Each row below holds a small network's activations on one input, seen along a few directions.
In each table, some parts of the input vary, and every possible input appears once, in random order.
A made-up example of a description, with smaller parts first: one of 5 places around a ring, together with either a single point or one of 11 places along a line or (one of 2 separate values, together with one of 6 places along a line).
Shared parts are said once, and a part with two or three values counts as separate values.
In the rows, zero is written as 128.

Table:
row 1: [148 130 128 113 127 129 134 140 125 133 117]
row 2: [ 86 144 146 194 106 147  70 119  88 163 151]
row 3: [109 120 134 139 139 132 150 122 125 101 125]
row 4: [152 133 158 136 129 138  22  95 141 127 143]
row 5: [129 151 115 136 130 126 131 122 107 127  98]
row 6: [122 112 132 108 105 133 146 132 138 117 147]
row 7: [135 151 118 124 131 119 120 132 123 128 104]
row 8: [131 115 133 119 141 116 146 136 135 122 137]
row 9: [108  77  93 151 150 175  72 108 115 168 140]
row 10: [126 131 123 127 135 117 135 136 135 120 125]
row 11: [135 142 124 110 134 114 120 132 119 135 100]
row 12: [132 121 135 108 147 139 146 138 128 116 145]
row 13: [120 126 133 144 138 138 157 118 131 117 127]
row 14: [127 134 129 112 110 115 132 134 138 142 122]
row 15: [126 124 129 114 109 109 138 129 144 134 139]
row 16: [121 121 135 115 114 123 147 125 148 127 148]
row 17: [145 138 124 129 124 130 134 141 133 127 118]
row 18: [131 124 123 113 139 111 136 136 127 124 129]
row 19: [138 117 119 144 126 117 149 125 116 116 126]
row 20: [126 127 135 131 139 131 145 128 147 118 133]
row 21: [136 147 129 107 103 127 126 134 125 148 118]
row 22: [131 140 121 142 136 128 143 127 117 128 110]
row 23: [131 118 125 129 133 130 145 136 137 103 143]
- Describe the family of inputs behind these rows. => either one of 3 separate values or (one of 4 places along a line, together with one of 5 places along a line)

Table:
row 24: [107 124 114 145 137 133 166 139 113 134 120]
row 25: [152 138 132 104 128 112 127 131 145 124 115]
row 26: [140 158 122 118 116 112 136 134 125 138  97]
row 27: [121 106 121 128 151 131 157 131 134 119 138]
row 28: [146 131 144  94 114 116 119 128 161 118 137]
row 29: [135 138 133 152 115 147  27 103 114 157 135]
row 30: [103 103 124 180 138 169  55 109  99 153 162]
row 31: [117 110 111 135 145 134 158 133 116 127 130]
row 32: [142 171 134 132 105 113 136 127 111 139 103]
row 33: [114 102 137 122 142 134 151 132 143 104 143]
row 34: [105 134 119 159 120 126 163 137  99 126 124]
row 35: [147 137 146  97 124 113 120 126 155 110 122]
row 36: [149 144 120 108 124 110 128 129 131 132 106]
row 37: [114  97 134 118 132 140 150 133 146 110 160]
- Describe the family of inputs behind these rows. => one of 2 separate values, together with either a single point or one of 6 places along a line
- Changing only the choice among 2 separate values turns row 30 into row 29. The same change can be made to row 37. Which row results? => row 28
- Change only the choice among 2 separate values in row 25. List by row number the other rows that result. => row 27

Table:
row 38: [166 187  90  90 139  92 181 160 105 161  53]
row 39: [168 123 177  56 112  85 137 169 204  74 132]
row 40: [153 120 137  97 142 145  29  92 154 149 156]
row 41: [176 202 103 129 143  67 174 136 120 101  41]
row 42: [174 128 140  37 144 105 157 127 188 108 120]
row 43: [143 173 114  69  77  98 185 167 110 181  92]
row 44: [ 64  89  91 190 135 174 101 125 120 145 180]
row 45: [ 98  68  95 140 151 133 226 134 158 114 108]
row 46: [127  44  86 124 144 102 224 132 126 101 138]
row 47: [150 111 177 113 110 130   9 130 166 113 161]
row 48: [126 117 141 207 171 212 109 125  76 126 161]
row 49: [137 176 150 100  37  86 183 129 131 124 105]
row 50: [147 177  89 148 136 132  58 125  78 199  90]
row 51: [147 116 121  89 138 164  22 112 148 126 142]
row 52: [147 200 146 128  92  56 172 124 146  94  73]
row 53: [156 188 106 183 139 112  50  98  88 138  72]
row 54: [142 128 140 150 174 169 238 153 101  87 140]
row 55: [114  34  91 180 142 150  95  96  95 136 158]
row 56: [ 68 101 142 118 156 133 233 151 143 113 152]
row 57: [125 161 119 127  78 142  59 135  83 216 114]
row 58: [126 189 147 184  93  99  46  91 116 135 104]
row 59: [169 124 124  27 135 126 151 137 175  82 112]
row 60: [ 74 116 146 131 153 137 233 155  92  75 156]
row 61: [ 55  94 140 177 154 177 103 118 114 151 179]
row 62: [164 117 172 115 132 118  24 105 162 147 165]
row 63: [ 86  58  99 196 148 181  96  98 127 148 130]
row 64: [ 60 110 144 189 152 180 104 121  65 114 183]
row 65: [ 75  96  90 133 138 127 231 167 153 110 153]
row 66: [118 167 151 156  41 129  59  94 102 164 134]
row 67: [185 127 173  56 132  76 152 136 196 106 136]
- Changing only one part turns row 41 into row 53. The same change can be made to row 65. Which row results? => row 44
- Describe the family of inputs behind these rows. => one of 2 separate values, together with either one of 4 places along a line or one of 5 places around a ring or one of 6 places along a line
- Change only the choice among 2 separate values in row 47. List by row number the other rows that result. => row 39
- A walk changes only the place on the line of 6. It starts at row 54 and steps to row 60. List the rest of the walk in order. => row 56, row 65, row 45, row 46
- A walk changes only the place on the line of 6. It starts at row 48 and steps to row 64. List the rest of the walk in order. => row 61, row 44, row 63, row 55

Table:
row 68: [ 87 143 136 191 121 161 104 121  62 130 156]
row 69: [112 190 140 179 109 143  79 100  98 156 128]
row 70: [ 74 147 120 136 110 125 216 155 129 127  99]
row 71: [128  53 137 108 177 182 136 142 191  96 159]
row 72: [143  72 119 128 168 132 228 142 138  82 125]
row 73: [182 157 131  71 143  54 153 133 140 105  75]
row 74: [111  98 158  84 125 143 123 141 174  85 185]
row 75: [119 188 113 119  85 102 195 140 134 146  92]
row 76: [113  43 111 186 149 183  82 117 120 143 156]
row 77: [155 129 175  58 109 123 107 115 170 127 170]
row 78: [ 86  86 150 161 109 148  70 107 114 147 169]
row 79: [163 118 130 123 118 108   9 105 100 177 113]
row 80: [169 182  89  96 105  97 165 145 106 154  55]
row 81: [157 161 147 104 110  67 186 149 160  95 121]
row 82: [186 121 163  36 146 105  68 128 152 136 122]
row 83: [153 191 110 164 131 140  44 108  90 156  84]
row 84: [ 83 115  91 210 185 182 111 118  93 137 141]
row 85: [ 92 114  65 149 159 145 226 158 128 128 105]
row 86: [117 125 134 112 119  93 211 145 142  63 145]
row 87: [131 127 143 144  81 126  48  92 118 167 161]
- Describe the family of inputs behind these rows. => one of 4 places along a line, together with one of 5 places around a ring
- Changing only the place on the ring of 5 turns row 76 into row 85. The same change can be made to row 78. Which row results? => row 70
- A walk changes only the place on the ring of 5. It starts at row 87 and steps to row 69. List the rest of the walk in order. => row 75, row 81, row 77

Table:
row 88: [149 158 124 106 125 116 129 133 135 135 100]
row 89: [135 117 138 101 136 124 133 129 153 104 134]
row 90: [143 127 137 111 136 114 133 125 147 110 126]
row 91: [105 131 147 198 139 173  30 103  93 142 166]
row 92: [116 121 127 138 131 117 171 135 133 113 126]
row 93: [112 103 133 113 127 133 174 145 133 121 150]
row 94: [129 139 120 132 118 121 165 138 106 129 105]
row 95: [127 131 127 138 126 117 170 131 122 122 117]
row 96: [110 114 128 125 133 129 172 135 133 114 138]
row 97: [120 138 137 150  85 139  19 104 121 175 143]
row 98: [116  89  94 166 157 167  64 107 104 159 139]
row 99: [133 106 139  88 134 126 134 137 151 119 143]
row 100: [148 140 132 113 129 111 131 128 142 116 116]
row 101: [154 152 123 109 124 113 130 132 134 125 113]
row 102: [123 154 115 129 119 120 166 137 114 138 102]
- Describe the family of inputs behind these rows. => either one of 3 separate values or (one of 2 separate values, together with one of 6 places along a line)
- Change only the place on the line of 6 in row 102. List by row number the other rows that result. => row 92, row 93, row 94, row 95, row 96
- Which other rows belong to the same alternative as row 98? List them by row number. => row 91, row 97
